A small network was shown many inputs. Here are its activations along a few directions, one row for each input.
Each table varies a few parts of the input and shows all the possible inputs, shuffled.
Descriptions start from the smaller parts, as in this example, which fits no table here: one of 3 separate values, together with either a single point or one of 11 places around a ring or (one of 6 places along a line, together with one of 8 places around a ring).
Shared parts are said once, and a part with two or three values counts as separate values.

Other details of the inputs shift rows strongly along three fixed directions, in all tables alike. That doesn't count.

Rows:
r1: [  0  37 -20 -26  10 -33  27  -2 -23  67  -3   9]
r2: [ 12 -19   3   0 -53   9 -28  -6 -26  19 -57  25]
r3: [-26  31   3  -7  53  12  22  12  26 -21  55 -20]
r4: [-36  43 -14  55  -9  24 -86  73 -39 -27 -15  35]
r5: [  7 -15   4  17 -23  29 -31   7 -10 -24 -32   5]
r6: [  3  34 -24  -7   3 -32  27  12 -34  67  -4  22]
r7: [ 15 -29  10   5 -18  19   2 -25  27 -30  -3 -17]
r8: [-29  21  26 -18  35 -11  46   9  12  -8  61 -28]
r9: [-35  17   5 -39  59 -46  25  21  15 -36  72 -28]
r10: [ -8  18 -24  14  -7   0 -10  28 -29  37  -9  29]
r11: [-11 -13  15  -9  38  -5 -29  37  21 -40  39 -19]
r12: [ -4  21 -12  20  -2 -11 -10  24 -31  22 -11  18]
r13: [-12  33   5 -14  49   2  28   2  23 -14  37 -22]
r14: [ 30 -38   9 -18 -42  -4  28 -42  11  19 -22   0]
r15: [  3  23 -24  -2  -6 -46  33   1 -23  65  13  11]
r16: [ 11 -20  19   4   4  13  -9 -27  24 -35 -19 -20]
r17: [ -8  21  -8  12   2   4 -23  16  -6   3 -18  15]
r18: [ 10 -33  12   7   1  25   2 -27  22 -30  -7 -15]
r19: [ 17 -15  -3  -2  -3  27   2 -27  40 -28   2 -10]
r20: [  9 -22  22  -1  -4  15  -6 -25  24 -31 -20 -22]
r21: [ 35 -19 -10 -14 -24 -21  26 -32 -27  54 -42   7]
r22: [-29  41 -34  50 -18  30 -71  75 -32 -20   5  40]
r23: [ -6  17  -8 -11  18 -44  52  -5 -14  61  24  -4]
r24: [ 17 -44  15  -6 -20  16  14 -37  19  -6 -21 -11]
r25: [  0 -40  17 -10   0   4 -40 -12  16 -42  16   6]
r26: [ 30 -33  11 -16 -38  -1  17 -34 -11  26 -46  10]
r27: [  8 -18   6  15  -5  22 -11 -13  24 -45   7 -16]
Description of these inputs: either one of 3 separate values or (one of 4 places along a line, together with one of 6 places along a line).
Q: Which of the alternatives is r18?
A: one of 4 places along a line, together with one of 6 places along a line

Rows:
r28: [-12  -8  18  -4   4  -7  -6   3  13 -22  23  -9]
r29: [ -7   3   4  14  28  -1  -1  -6  40 -38  27 -17]
r30: [ 17  -7 -19  -9   2  -6  -9  -7  11  14 -18  17]
r31: [  3 -22 -11   7  -3  24 -53  25  -2 -22 -28  19]
r32: [-11  34 -17  21   6  19 -23  19 -18  -4 -11  12]
r33: [ -9 -11   5  23 -38  22 -36  17 -16 -32 -25   7]
r34: [ 39 -77  -1 -22 -27  49  33 -71  75 -34  12 -13]
r35: [ -2  52 -28   1   3 -21  17  10 -26  56   0  11]
r36: [-20  19   2  -6  46 -10   0  25  10 -17  45 -22]
r37: [ 12 -22  -1  22 -29  21 -16  -8  -8   9 -53   8]
r38: [ 13 -12 -17 -12   7  -6  -6  -8   2  12 -19  16]
r39: [ 13 -12   2  -1 -45  21 -28  -9 -18  13 -45  16]
r40: [ -5  16 -23  38  -8   1 -35  35 -13  -3   9  22]
r41: [-29  36 -10  -7   7 -18 -28  49 -33  14  32  13]
r42: [ -5   2   2  -1  39   5  -5  -7  30 -40  25 -17]
r43: [-16   3 -13  -5  -6  -4 -43  42 -26 -14   3  19]
r44: [-11  -2   6  11  33   1   0  -5  32 -41  25 -16]
r45: [-14   6  39 -16  44  24  16 -12  38 -53  23 -29]
r46: [-10  29  -5 -30  -1 -33  26  18 -36  41   7   3]
r47: [ 18 -26  27  21  17  29  24 -45  58 -59   0 -32]
r48: [ -3  29  -6   9   8 -26  37  16 -27  54  11  -5]
r49: [-21  26 -16  23  13 -16 -18  54 -33  16  28  10]
r50: [-23  13  15   4  32 -11   7  22   1 -21  53 -13]
r51: [-29  46  14  -9  63   3  24  27  16 -18  44 -29]
r52: [-13  22  37 -16  46 -24  76 -22  21  -1  59 -43]
r53: [ 24 -13 -17 -37 -22   8  88 -56  25  54  26 -10]
r54: [  8 -34  23 -26  19 -19  36 -45  29  -4  12 -24]
r55: [-14  13   1  25 -25   3 -13  33 -33 -11   4   4]
r56: [ 29  -8   0 -52 -26 -41  58 -43 -21  93 -32  11]
r57: [ 40 -83  20 -16 -33  22 -20 -57  40 -52 -41 -15]
r58: [-14   3  -3  20 -19   0 -38  40 -23  -7  14  19]
r59: [  6  11 -12  21 -12  39 -41  12   7 -21 -38  22]
r60: [-11  23  15  19  30  13  18 -10  44 -40  24 -28]
r61: [-16   8  -8   4  -1   6 -45  32 -27  -6   1  19]
r62: [ -9   6   7   1  -9   0   9  -7 -22  20 -16   5]
r63: [ 29  -3 -18 -20 -20 -41  64 -51 -20  93 -41   9]
r64: [ 22 -35  17  19 -55  28 -21 -17  -2  -8 -48  13]
r65: [ -9  15   6  -2 -22 -10   8   6 -23  30  -8   6]
r66: [-15  15  30  -7  33  20   8  -9  22 -42  23 -28]
r67: [ 39 -67  -8  35 -42  34 -46 -30  15 -35 -61  21]
r68: [-27  24 -12  12  -4 -27 -17  55 -43   5  38   9]
r69: [ 26 -43   3   8 -59  37 -45 -17 -10 -29 -66  11]
r70: [  8   6  -9  49 -26  33 -32  10   2 -21 -26  17]
r71: [-21   1  -9  14 -18  -9 -40  40 -30 -15   7  12]
r72: [  0  -7  22 -48  34 -31  38 -19  30   1  40 -22]
r73: [ 36 -11 -23 -29  -5 -41  34 -45   4  64 -17   3]
r74: [  7  27 -32  -8 -12 -13   6   8 -43  66 -41  34]
r75: [-10  15  22   0  43  19  13  -3  33 -37  22 -39]
r76: [ 27 -30 -12 -27  -9 -51  49 -39 -10  79 -20  -1]
r77: [-30  30 -12 -10  20 -11 -26  48 -36  13  20  23]
Q: Describe the family of inputs behind these rows.
A: one of 2 separate values, together with either a single point or (one of 4 places along a line, together with one of 6 places along a line)
Q: Changing only the choice among 2 separate values turns r46 into r43. The same change can be made to r65. Which row results?
A: r28
Q: Changing only the choice among 2 separate values turns r45 into r77. The same change can be made to r56. Which row results?
A: r72
Q: Start at r57 and move only the place on the line of 6, one step at a time. The first step leads to r41. Which rows follow, in order?
A: r61, r36, r42, r73
Q: Which other rows does r42 become when the choice among 2 separate values takes its other values? List them by row number.
A: r32
